A small network was shown many inputs. Here are its activations along a few directions, one row for each input.
Each table varies a few parts of the input and shows all the possible inputs, shuffled.
A made-up example of a description, with smaller parts first: values(2) and (point or line(11) or (line(4) and ring(8))).
Shared parts are said once, and a part with two or three values counts as separate values.
In the rows, zero is written as 128.

Other details of the inputs shift rows strongly along three fixed directions, in all tables alike. That doesn't count.

Table:
x1: [ 62 185 120  79 108 161 157 126  86 119 129 150]
x2: [ 92 169 102 135 116 171 142 106 173 201 143 121]
x3: [ 90  86 144 100  80  92 155 113  81 109 185 151]
x4: [137  76 144 130 140  80 129 189 102  57 121 127]
x5: [180 145 137 126 187 158  96 111 150 133  95  87]
x6: [181 168 136 165 181 160 116 107 177 119 129 121]
x7: [ 96 156 120 149 130 145 146  71 149 186 118  91]
x8: [135  68 130 122 133  89 136 193 121  61 101 153]
x9: [ 85  83 137 132  83  87 184 124  96 108 169 144]
x10: [ 78 167 119 141 121 166 132 119 160 206 123 118]
x11: [122 172  97 129 120 161 136  98 131 213 147 113]
x12: [ 97  83 192 126  89  90  95 100 144 198 147 128]
x13: [ 71  97 137 134  21 119 104 160  71  97 156 151]
x14: [181  56 137 164 150  87  91 144 157 138 137 106]
x15: [ 73  85 134 105  78  67 153 152  90 115 148 116]
x16: [155 149 106  94 174 151 149 130  87  51 108 107]
x17: [136 171 126 115 178 135 130 135  96  42  91 129]
x18: [ 78 169  91  70 107 144 160 101  81 114 120 136]
x19: [ 88 174  82  81 105 138 175 126  74 128 122 118]
x20: [107  85 126  85  70  99 164 141  83 127 171 162]
x21: [157 146 144 169 192 151 114 118 165 126  78 102]
x22: [ 66 184 125  93 115 135 169 130  73 121 121 101]
x23: [ 77 104 170 109  76  90 161 160  79 126 170 136]
x24: [158  77 132 130 124 105 160 177 132  54 136 178]
x25: [186 152 102 139 178 147  92 103 157 135  95 129]
x26: [176 157  96 151 177 171 107 144 174 144 125 120]
x27: [150  71 155 101 137  85 118 148  99  47 121 140]
x28: [138 152  94 115 165 141 159 147 115  55  69 130]
x29: [165  81 139  99 126 111 128 167 117  53 151 183]
x30: [173  75 133 128 137  91 146 165  87  60 162 137]
x31: [ 59 169 114 108 117 131 184 106  95 105 104 105]
x32: [ 97  83 149 137  81  85 108 146 151 213 136 128]
x33: [ 81 192 115  93 110 154 184 122  83 114 164 113]
x34: [107  94 168 129  81  81  97 114 152 203 134 156]
x35: [192  56 126 180  91 120  35 134 143 118 122 122]
x36: [183  52 138 162 136  94 110 136 174 142 110 143]
x37: [ 87  81 104  99  72  74 157 159  92 124 147 140]
x38: [144  81 174 116 141 104 121 167 100  47 141 157]
x39: [106  65 127 138  83  89 123 121 162 202 141 129]
x40: [149 162 109 105 173 137 146 149  87  55  97  97]
x41: [ 95 170 154 114 127 156 120  90 137 201 119  91]
x42: [143 166 113 108 174 130 131 125  96  41  93 121]
x43: [136 176 134 135 175 147 151 147 107  41 106 135]
x44: [ 96 166 101 148  67 169  68  87 124 175 109  90]
x45: [177 157 124 138 180 155  98 144 151 152  84 109]
x46: [113 166 106 119 122 167 121  73 138 199 144 131]
x47: [159 138  99 144 179 151 104 131 175 140  78 104]
x48: [187 161  95 181 134 206  49 121 153 109 119 110]
x49: [171 153 134 171 186 170 129 112 177 121 121 113]
x50: [188  69 176 138 141 121  85 166 163 152 131 151]
x51: [135 171 127 126 174 132 147 139 106  41  85 125]
x52: [150  88 145 121 125  78 135 174 118  56 101 171]
x53: [166  52 154 162 150  88  94 143 173 131 117 108]
x54: [147 167  96 109 160 131 147 140 113  51  76 138]
x55: [119 176 100 133 123 154 123  75 142 195 143 137]
x56: [200  70 137 169 134  95 105 132 172 139 141 164]
x57: [ 98 177 135 138 124 131 128  71 151 183 113  95]
x58: [183 153 111 131 176 150  99 134 151 150  85 101]
x59: [ 70  97 134 110  72  92 155 182  95 129 155 155]
x60: [103  83 174 115  81  95  94 113 150 207 135 149]
x61: [ 86 166 128 139 120 150 138  99 158 201  93 118]
x62: [204  59 162 151 151 112  96 126 150 140 161 126]
x63: [110  78 161 108  77  89  96 103 150 204 136 141]
x64: [ 83 185 100 107 120 141 169  90  78 102 155 130]
x65: [119  83 160 140  90  77 105  86 144 189 159 129]
x66: [ 93 176 159 121 127 171 125  96 137 202 142 100]
x67: [ 73 161 133 144 132 147 128  99 153 194 113  87]
x68: [123 101 156 143  70  98 128 114 176 196 170 166]
x69: [ 85 172 133 148 119 165 143 107 159 203 115 129]
x70: [188 168 115 143 176 167  97 115 173 131 123 148]
x71: [100 169 136 103 118 160 119 103 142 212 108 112]
x72: [ 87 100 134  86  68  69 142 132  94 115 133 164]
x73: [119  74 137 157  83 100 139 110 160 201 158 152]
x74: [136 164  92 139 122 175  84 153  82  35  80 117]
x75: [111 167  85 167  73 189  79  81 119 175 142 102]
x76: [ 87  84 120 122  84  82 164 145  85 114 185 131]
x77: [106 165  82 140 123 156 133 105 142 208 146 110]
x78: [ 77 172 104  59 102 145 165 122  82 124 108 121]
x79: [194  66 139 157 132  83  98 130 172 139 117 150]
x80: [182  52 121 168 143 106 105 150 175 144 141 145]
x81: [ 86 191  95  83 100 159 182 136  88 126 151 136]
x82: [136 176 132 123 179 149 135 144  97  42 112 139]
x83: [ 87 167  91  64 105 148 171 115  78 123 120 125]
x84: [150  71 114 112 129  79 128 192 109  67 110 140]
x85: [179 142 124 137 190 158  91  90 148 125 107 101]
x86: [181  80 170 156 140 102  78 153 167 141 131 170]
x87: [189 157 141 134 187 181 108 114 162 129 137 107]
x88: [197  62 153 154 147  90  95 137 147 144 138 109]
x89: [151 177 116 116 173 153 145 131 108  37 135 141]
x90: [132 142  85 123 178 142 156 138 107  47 102 102]
x91: [164 149 118 164 189 173 117 123 180 124 130 102]
x92: [ 94 157 103 154 135 159 141  82 151 190 151  92]
x93: [172 158 114 160 188 168 108 131 167 130 138  98]
x94: [ 84 103 150  98  69  96 159 175  85 135 157 157]
x95: [127 165 113 131 180 154 143 173  97  53 115 113]
x96: [119  83 160 151  87  75 121  89 154 188 152 124]
x97: [160  62 174 177 154 108  96 161 172 132 135 127]
x98: [185 157 117 173 187 153 117  94 160 124 125 114]
x99: [ 99  97 142  75  63 108 164 151 101 124 176 168]
x100: [ 70 186 123  82 111 160 168  99  90 102 163 131]
x101: [ 50 181 134 122 118 150 188 122  94 109 124 123]
x102: [151  93 150 131 126  93 139 184 119  56 122 183]
Description of these inputs: ring(6) and (point or (values(2) and ring(8))).
Changing only the ring(6) part turns x67 into x91. The same change can be made to x52. Which row results? -> x68
Changing only the ring(6) part turns x16 into x41. The same change can be made to x65. Which row results? -> x17
Changing only the ring(6) part turns x100 into x85. The same change can be made to x33. Which row results? -> x88
A walk changes only the ring(8) part. It starts at x72 and steps to x54. List the rest of the walk in order. -> x28, x47, x84, x58, x78, x63
Which other rows does x99 become when the ring(6) part takes its other values? List them by row number. -> x20, x50, x71, x78, x83
Which other rows does x73 become when the ring(8) part takes its other values? List them by row number. -> x11, x20, x46, x55, x56, x77, x80
A walk changes only the ring(6) part. It starts at x48 and steps to x13. List the rest of the walk in order. -> x74, x44, x35, x75
Which other rows does x22 become when the values(2) part takes its other values? List them by row number. -> x45

Table:
x103: [187  55 161 163 153 100  74 146 192 169 108 126]
x104: [177 152 127 149 195 160 122 115 154  98 123 119]
x105: [ 91 108 150 132  86  98 119 110 157 217 132 118]
x106: [169 150 125 147 189 148 107 129 148 112  86 111]
x107: [112 136 126  97 135 122 173 149  80  54 152 139]
x108: [108 111 146 131  88 106 135 104 162 225 158 134]
x109: [137  52 159 126 101  66 142 154 124 112 165 165]
x110: [140  44 153 116  98  72 145 166 128 124 156 168]
x111: [ 68 185 115 115 119 146 148  97 122 171 111 107]
x112: [116 136 110  92  82 139 120 161  63  42 130 166]
x113: [121 124  83 100  94 126 130 137  60  48 126 128]
x114: [173 152 139 147 194 155 102 129 143 111  98  99]
x115: [ 67 186 131 119 117 153 151  87 118 161 122 101]
x116: [ 80 186 109 112 120 152 164  91 125 173 138 122]
x117: [175 143  86 175 149 176  88 143 144 105 115 117]
What do these inputs look like to the network? -> values(3) or (values(2) and line(6))
Which other rows does x105 become when the values(2) part takes its other values? List them by row number. -> x108
A walk changes only the line(6) part. It starts at x103 and steps to x105. List the rest of the walk in order. -> x111, x106, x115, x114

Table:
x118: [124  76 127 128  71  85 128 120 127 158 167 161]
x119: [ 99  92 176 137  83  89 132 129 130 139 167 157]
x120: [120  79 133 116  67  66 126 128 111 150 156 128]
x121: [103  78 142 101  74  69 103 136 111 148 142 135]
x122: [205  66 105 142 155 126 121 175 128  35 117 159]
x123: [102  84 180 104 115  68 176 144 144 165 149 159]
x124: [214 100 156 185 155 159  41 113 216 208  89 120]
x125: [ 72 185  83 114 102 171 162 120 113 151 145 105]
x126: [ 63 198 114 121 119 160 162  93 115 138 153 125]
x127: [102  69 154 131  72  76 144 116 117 127 160 118]
x128: [ 67 197 112 104  93 169 145 129 108 152 112 107]
x129: [ 80 178  99 108 111 157 158  86  82 152 129  89]
x130: [171  70 114 123 158 107 104 215 109   7  93 139]
x131: [168 191 102 100 207 192 145 143  79  22  98 126]
x132: [178 217 107 174 250 196 116  58 231 244  65  53]
x133: [ 67 198 138 102 106 159 151  89 106 136 121 102]
x134: [156 209 118 169 213 212  62  58 200 194  78  55]
x135: [103  92 165 141  80  90 134 151 119 152 165 158]
x136: [ 59 204 135 118 109 153 149  97 105 138 117 114]
x137: [118  74 125 131  61  71 128 123 118 151 144 148]
x138: [213 110 156 192 167 162  46 132 228 214 123 113]
x139: [ 62 189 102 133 109 145 163  88 105 138 125  96]
x140: [ 67 198 102 126 116 163 164 116 105 152 150 124]
x141: [205  92 142 108 153  96 103 184 102  24 101 150]
x142: [ 70 192  94 132 114 159 169 109 100 152 146 111]
x143: [106  77 141 127  71 103 129 160 136 153 177 149]
x144: [217 101 150 190 162 168  46 108 228 216 112 132]
x145: [173 200  71  94 201 175 140 149  94  21 108 132]
x146: [ 99  90 171 138  72  82 127 155 109 147 141 146]
x147: [190 102 151 206 181 134  35 123 205 206  98 100]
x148: [198  64 101 143 145 112 122 179 116  23  94 148]
x149: [208  66 130 129 175 114 122 166  98  31 137 141]
x150: [165  81 138 143 175  97 103 176 113  10  97 140]
x151: [ 62 194 138  85 142 137 194 110 121 165  98 117]
x152: [ 67 192 118  88 152 140 205 108 129 165 135 126]
x153: [112  69 135 127  68 110 128 135 139 158 165 167]
x154: [ 70 198 132 104 112 165 161  87 113 136 144 115]
x155: [142 181  59 106 187 187 130 155  94  15  53 125]
x156: [120  82 135 123  74  92 121 125 133 162 170 173]
x157: [197  78 157 114 164 113 111 179  87  20 104 144]
x158: [122  92 157 106  74  85 119 132 124 158 166 155]
x159: [109  74 157 129  82  88 143 112 127 134 181 131]
x160: [210 104 157 215 185 142  57  89 227 205 137 103]
x161: [107  81 166 124  85  95 136 117 134 137 184 143]
x162: [ 79 185 110  96 121 173 157  92  91 153 155 117]
x163: [152 193  61 103 193 169 123 144  90  20  59 130]
x164: [225 114 150 186 168 151  40  98 224 222 117 137]
x165: [157 195  66 146 199 173 153 155  89  25  77 102]
x166: [178  63 134 110 169 102 106 182  79   9 103 138]
x167: [ 80 201 106  96  93 156 142  98 100 152 106 132]
x168: [125  81 136 113  77  78 126 125 120 157 177 141]
x169: [ 81  66 165 102 117  56 163 141 137 156 123 138]
x170: [103  66 129 135  59  84 133 157 123 144 150 123]
x171: [ 70 186 109  94 149 135 210 101 125 165 131 114]
Changing only one part turns x154 into x159. The same change can be made to x131. Which row results? -> x149
Changing only one part turns x141 into x158. The same change can be made to x124. Which row results? -> x144
What do these inputs look like to the network? -> ring(6) and (point or ring(8))
A walk changes only the ring(8) part. It starts at x166 and steps to x134. List the rest of the walk in order. -> x150, x147, x130, x155, x163, x121
A walk changes only the ring(8) part. It starts at x170 and steps to x148. List the rest of the walk in order. -> x137, x120, x129, x127, x139, x165
Which other rows agree with x161 in the ring(6) part? List them by row number. -> x126, x140, x143, x145, x152, x153, x156, x162
Which other rows does x171 become when the ring(6) part takes its other values? List them by row number. -> x123, x132, x151, x152, x169
